A small network was shown many inputs. Here are its activations along a few directions, one row for each input.
In each table, some parts of the input vary, and every possible input appears once, in random order.
Descriptions start from the smaller parts, as in this example, which fits no table here: one of 6 places along a line, together with either a single point or one of 11 places along a line or (one of 3 separate values, together with one of 5 places around a ring).
Shared parts are said once, and a part with two or three values counts as separate values.
In the rows, 128 means zero.

Other details of the inputs vary at random and push rows far along two fixed directions, the same in every table; ignore that.

A family of inputs:
x1: [122 154 118 187  97 217 120 118 136 104  91 147 142 149 160 127 159]
x2: [ 84 184 156 123 103 104 138 103 150 179 133 116 145 131 142 151 161]
x3: [128 106 122 126 134 105 130 129 132 121 140 112 129 139 116 121 116]
x4: [127 155 119 139 115 192 108 131 128 103 107 157 124 117 148 114 130]
x5: [126 157 135 106 126 113 114 118 135 148 130 131 129 125 133 128 126]
x6: [133 109 120 155 135 162 125 144 123  84 118 138 122 136 124 113 118]
x7: [131 166 117 138 129 174 110 128 145 117 124 143 135 137 128 111 126]
x8: [150 132 112 142 129 162 108 131 124 107 112 137 123 141 138 118 128]
x9: [131 104 133 111 135 112 149 133 114 125 125 134 132 121 120 135 122]
x10: [139 101 112 155 121 155 120 137 111  99 119 136 121 114 147 120 114]
x11: [127 133 123 134 129 166 113 133 137 105 119 139 130 144 124 112 123]
x12: [139  69 117 161 141 115 137 146 112  93 136 114 120 130 119 122 107]
x13: [120 141 140 114 146  72 136 130 139 148 154 110 125 128 102 132 124]
x14: [119 184 134 109 124 124 115 119 141 155 135 136 127 111 132 129 134]
x15: [139  77 120 136 133 114 151 138 107 122 129 129 128 110 123 136 114]
x16: [122 147 122 100 121 125 140 119 136 154 136 135 140 112 124 133 132]
x17: [136 103 119 136 134 102 130 138 117 123 144 110 114 122 124 132 127]
x18: [150  73 123 151 147 110 132 140 112  91 121 119 125 149 119 119 102]
x19: [132 141 114 120 114 186 121 117 139 141 115 150 139 119 137 120 129]
x20: [144  62 119 150 140 117 132 136 117  96 129 109 122 144 121 116 104]
x21: [149  58 114 135 132 117 150 134 103 105 114 130 131 126 128 129 107]
x22: [136 154  98 148 105 216 102 123 130  96 104 157 132 121 161 106 125]
x23: [132  91 118 144 138 105 139 138 122 104 139 113 122 130 116 121 113]
x24: [147 116 118 133 131 151 137 131 116 116 110 148 136 122 132 127 118]
x25: [124 130 127 110 133  73 135 128 129 145 155 103 116 120 116 136 136]
x26: [144 119 125 127 140 101 128 133 118 119 133 116 119 135 125 130 127]
x27: [122 207 131  99 122 154  95 112 161 173 137 132 128 131 129 124 150]
x28: [148 108 101 149 124 158 120 134 116  90 119 128 121 134 141 116 125]
x29: [120  69 138 188 127 111 159 132 114  97 113 107 138 159 133 138 129]
x30: [121 181 131 102 126 137 131 120 144 168 131 148 138 107 120 134 138]
x31: [106 179 128  99 125 113 122 118 159 158 158 117 136 127 113 124 136]
x32: [133  89 134 128 137 119 147 143 108 121 125 137 126 114 119 138 119]
x33: [115 131 148  90 132  72 129 123 127 148 141 115 123 125 122 136 126]
x34: [141 128 121 140 129 165 130 135 121 128 115 154 133 112 130 129 122]
x35: [131 106 124 119 124 101 127 124 119 124 130 118 125 125 136 127 116]
x36: [118 129 140  94 127  74 126 114 134 163 150 105 124 120 126 134 124]
x37: [148 163 101 159 120 215  99 134 131  98 103 158 122 129 147 110 136]
x38: [132 150 114 156 113 224  98 136 125  94 101 166 124 117 156 111 128]
x39: [119 140 142  91 136  77 126 127 134 151 148 108 119 135 113 137 139]
x40: [122 136 146 110 138  67 130 129 124 157 150 114 121 111 121 141 123]
x41: [112 202 136  92 119 160  97 115 161 166 138 133 125 131 127 123 155]
x42: [ 94 169 147 129 104 135 153 107 147 176 120 134 155 129 136 152 161]
x43: [126 147 125 124 120 162 113 128 126 110 116 144 127 124 144 119 127]
x44: [141 139 119 124 124 168 125 124 129 132 107 156 140 125 133 125 123]
x45: [133 129 124 139 131 151 116 142 122 112 128 133 115 126 130 126 135]
x46: [118 122 134 106 130  63 139 125 123 146 151 107 120 110 123 137 123]
x47: [114 174 122  99 116 140 134 117 147 167 138 143 138 103 122 133 140]
x48: [126 106 126 186 112 157 139 126 117 101 100 123 134 153 153 136 148]
x49: [106 141 149 107 143  81 132 136 140 151 160 111 123 125 100 135 130]
x50: [109 212 133 115 127 156 104 123 165 166 148 140 135 121 116 123 141]
x51: [129 130 146  91 138  84 140 118 133 175 139 122 134 121 112 141 125]
x52: [136 131 120 130 129 150 118 135 122 104 123 131 120 136 133 121 134]
x53: [124 133 133  97 131  80 124 119 139 162 154  99 119 130 117 134 136]
x54: [120  76 147 169 117  89 158 122 106 111 112 109 136 141 145 147 131]
x55: [144  64 135 137 137 113 129 136 101  94 114 120 115 135 137 123 107]
x56: [130  90 139 129 144 110 129 136 126 112 133 113 121 146 113 121 115]
x57: [140 108 137 123 136 103 122 125 118 130 125 120 121 129 134 127 114]
x58: [110 126 137 176 113 149 142 120 138 116 113 124 146 153 135 133 143]
x59: [129  60 139 173 119 115 174 126 103 110 100 125 145 139 137 150 131]
x60: [134 116 125 118 126 155 133 130 122 121 110 150 135 126 129 127 124]
x61: [142 103 129 131 137  98 131 131 108 111 125 122 123 126 135 128 111]
x62: [106 202 134  90 117 162 125 119 154 169 131 156 138 106 121 132 149]
x63: [111 136 145 101 143  77 136 131 138 140 154 108 127 135 103 131 128]
x64: [120 118 150  86 137  86 144 123 130 165 139 121 130 122 110 141 128]
x65: [136 101 128 132 140 104 133 142 112 106 131 117 111 130 122 130 129]
x66: [143  83 117 129 134  91 132 133 113 112 134 106 117 137 126 129 121]
x67: [141 151 117 145 129 163 108 136 129 122 125 139 120 125 134 123 135]
x68: [125 153 137 115 137 123 114 121 150 150 140 121 130 140 114 121 126]
Description of these inputs: one of 4 places along a line, together with either one of 2 separate values or (one of 3 separate values, together with one of 5 places along a line).
The inputs of x59 and x54 match in every part but the place on the line of 4. If x16 is changed in the same way as x59 into x54, which row does it become? -> x22
The inputs of x24 and x61 match in every part but the place on the line of 4. If x44 is changed in the same way as x24 into x61, which row does it become? -> x5
Which other rows does x23 become when the choice among 3 separate values takes its other values? List them by row number. -> x6, x13

A family of inputs:
x69: [142 112 130 156 128 182 140 128 121 107  88 154 138 140 134 125 129]
x70: [138  60 121 154 115 117 138 122 102  86 106 112 125 142 155 124 115]
x71: [128 214 105  97 121 193  94 125 153 154 138 169 130  87 130 110 123]
x72: [124 138 138  75 160  37 117 142 136 149 184  88  99 125  88 129 127]
x73: [125 139 146  82 164  19 117 137 136 154 183  88 106 123  91 127 110]
x74: [ 92 206 122 129 102 215 126 121 165 157 126 169 156 108 127 126 149]
x75: [112 216 110 134  98 203 118 116 152 161 121 164 149 107 146 134 159]
x76: [105 133 160 116 150  25 154 126 144 164 168  80 123 143  89 146 142]
x77: [ 98 212 120 123  90 188 116 111 148 151 122 157 139  96 157 130 156]
x78: [132  56 142 153 139 133 157 142 105  93 102 138 140 145 121 133 110]
x79: [146 116 123 156 121 175 130 130 111 106  90 153 139 140 149 133 132]
x80: [169  68 123 124 155 123 122 146  94  88 111 143 114 123 126 114  85]
x81: [ 95 137 160 108 133  13 139 122 131 151 167  76 114 133 118 147 142]
x82: [132 120 128 150 109 182 122 124 109  92  85 154 130 129 165 124 130]
x83: [168  62 106 128 146 123 115 137 107  88 122 124 116 133 128 104  82]
x84: [152  61 113 162 126 121 142 128 105  98 108 115 135 153 141 131 117]
x85: [108 208 119 131 107 199 131 114 161 164 122 161 148 106 129 129 156]
x86: [149  57 122 162 122 121 132 124 103  99 108 110 123 146 151 128 117]
x87: [166  57 101 119 144 130 118 142 106  86 126 120 109 135 123 108  99]
x88: [ 77 229 170  77 125  35 115 106 172 221 185  84 123 127 110 153 170]
x89: [127 213  98  91 117 212  94 131 153 149 139 169 123  89 128 112 141]
x90: [109 138 153 116 143  17 143 128 134 163 169  79 124 144 104 154 145]
x91: [109 209 121 131  96 192 111 113 149 165 123 155 137 100 153 134 158]
x92: [168  67 116 117 151 141 122 152  94  83 112 143 107 125 124 116 102]
x93: [143 117 129 158 115 186 117 127 110 106  86 153 128 133 161 128 133]
x94: [ 88 127 165 112 147  29 152 132 147 159 175  84 131 145  85 145 134]
x95: [148  56 120 162 132 128 152 125 115  98 107 116 134 152 127 123 115]
x96: [132  54 123 160 128 144 147 132 119  91 111 124 143 154 125 120 108]
What do these inputs look like to the network? -> one of 4 places along a line, together with either one of 2 separate values or one of 5 places along a line
The inputs of x92 and x72 match in every part but the place on the line of 4. If x78 is changed in the same way as x92 into x72, which row does it become? -> x94
Which other rows agree with x87 in the place on the line of 4? List them by row number. -> x70, x83, x84, x86, x95, x96
Start at x71 and move only the place on the line of 4, one step at a time. The first step leads to x80. Which rows follow, in order? -> x83, x73
Which other rows does x90 become when the place on the line of 5 takes its other values? List them by row number. -> x76, x81, x88, x94
